Each row below is a small network's average activation on inputs in which a field has the value named, seen along a few directions.
Related values have similar rows: they may be neighbours, one step apart, or belong to one group.
In the rows, 128 means zero.

Other fields shift rows strongly along two fixed directions, in all tables alike. That doesn't count.

Mot, 18 values:
s15: [132 149 117 134 120 126 136 148 134 114 109 144]
s7: [119 101 116 140 139 162 135 139 100 134 130 119]
s18: [ 43 174  56  99  82 101 155 122 105  61 170 113]
s13: [135 125 130 144 127 112 134 123 112  98 123 147]
s17: [114  74 131 120 166 109 140 126 124 125 145 126]
s4: [154  69 144 141 157 118 103 110 140 167 121 148]
s12: [183 136 181 108 134 148  91 121 151 173  89 126]
s2: [ 96 215 124 118  90 113 138 126 153  81 156 113]
s8: [178 175 145 104 103 109  86 114 196 182  85 130]
s6: [184 108 147 130 132 124  98 121 120 147 114 115]
s3: [115  65 119 164 166 133 154 130  89 110 162 168]
s10: [ 77 226 106  97  69 134 116 123 135  69 166  79]
s16: [143 166 142 144 120 139 133 120 152 146 106 145]
s9: [163 142 165 113 133 112 102 124 185 188  99 118]
s11: [101  94 114 137 130 131 150 127 114 160 137 129]
s1: [121 103 106 121 138 148 137 147  85 115 116 125]
s14: [156 147 129 136 114 146 112 109 143 128 133 104]
s5: [ 91  37 131 155 185 141 182 174  67 106 144 155]
Each value of Mot is a pair of two hidden parts, and every pair occurs once (2 first parts, 9 second parts).
Changing only the second part turns s14 into s13. s7 has the same second part as s14; what does that change turn s7 into? -> s15
Changing only the second part turns s3 into s6. s16 has the same second part as s3; what does that change turn s16 into? -> s1
Changing only the second part turns s8 into s11. s18 has the same second part as s8; what does that change turn s18 into? -> s4

Gar, 15 values:
z7: [116  17 136 130 173 109 123 127 109 164 149 146]
z15: [ 64 120  74 108 119 116 141 133  69  95 163  99]
z3: [ 89 187 109  97 110 117 131 117 182 160 118 108]
z9: [ 83  72 123 157 155 114 173 154 112 135 144 166]
z14: [183 144 178 155 135  98 106 101 194 160 104 167]
z10: [ 82 168  91 143 113 152 165 154  78  42 168 115]
z11: [126  28 138 137 171 176 152 157  49 151 124 136]
z5: [ 97 193  97 118 105 129 153 141 135 108 121 137]
z1: [126 202 116 129  94 113 124 119 155  84 121 134]
z13: [198 109 163 119 138 152  76 106 139 181  98  92]
z4: [110  67  97 140 143 120 139 124  75  83 170 138]
z6: [124 162 136 112 106  89 110  95 179 113 145 117]
z2: [184 204 167 129 115 160 107 138 171 154  72 133]
z8: [143 192 128 112  93 136 112 120 131  78 152  91]
z12: [196  56 168 136 151 137 109 132 142 213  72 141]
Each value of Gar is a pair of two hidden parts, and every pair occurs once (3 first parts, 5 second parts).
Changing only the second part turns z10 into z2. z14 has the same second part as z10; what does that change turn z14 into? -> z9
Changing only the second part turns z7 into z6. z15 has the same second part as z7; what does that change turn z15 into? -> z4

Pasa, 16 values:
u9: [ 88 159  73 112 100 148 148 134  90  94 158  74]
u8: [144 138 163 128 130 131 124 131 148 103 127 125]
u12: [156 218 144  99  87 126  85 118 174 142 104  86]
u15: [145 101 145 159 130 133 135 123 108 113 138 134]
u3: [123  89 118 152 159 144 153 156  99 135 127 152]
u5: [ 78 139 121 134 123 100 135 109 141 143 157 129]
u7: [119  97 120 128 152  91 121 114 156 146 116 138]
u1: [156  71 145 126 137 152  89 137 115 160 120 122]
u16: [195  92 175 122 156  93 102 119 190 195 110 145]
u4: [170 120 145 142 134 114 113 126 112 111 120 143]
u13: [ 92  81 113 109 152 155 147 131  56 113 148 114]
u11: [117 114 118 115 108  99 132 108 153 132 126 142]
u2: [110 170 120 111 107 134 140 144 125 127 123 137]
u14: [ 84 170  81 129 116 136 150 121  96  49 180 134]
u10: [130  74 137 162 162 147 156 153  95 149 100 156]
u6: [142 217 131 121  95 147 119 126 190 133  94 115]
The values of Pasa form 4 separate groups.
List the group mates of u6, in the order listed. -> u3, u2, u10
List the group mates of u4, in the order listed. -> u8, u15, u14
List the group mates of u11, in the order listed. -> u5, u7, u16

Fis, 16 values:
n7: [151 133 134 145 124 127 128 121 114 106 137 147]
n8: [112   5 151 148 177 101 150 133 110 161 140 160]
n15: [ 84 199  94 102  87  76 134 111 171 118 134 115]
n3: [180  77 174 146 174 154 119 130 136 183  72 163]
n14: [ 59  50  70 132 153 155 165 153  20  86 182 102]
n5: [110 127 115 111 141  95 130 123 169 138 142 140]
n13: [152 165 131 136 109 128 112 114 155  96 114 135]
n6: [150 145 133 109 100 146  89 114 139 140 116  86]
n9: [177 102 179 151 150 145 115 141 134 172  92 142]
n4: [135 188 136 124 102 116 121 125 143  85 133 127]
n16: [ 98 158 103 129 108 153 153 161 117 117 128 140]
n1: [118  70 125 112 144 148 147 132  74 128 142 118]
n2: [ 56 163  83 121 107  99 147 111 136 118 167 132]
n11: [203 145 180 145 135 130  97 108 176 140 114 130]
n12: [159 151 142 102 120 135  80 122 134 153 113  95]
n10: [103 171  99 134 117 140 161 149 120 107 120 116]
The values of Fis form 4 separate groups.
List the group mates of n3, in the order listed. -> n9, n16, n10
List the group mates of n4, in the order listed. -> n7, n13, n11
List the group mates of n6, in the order listed. -> n14, n1, n12
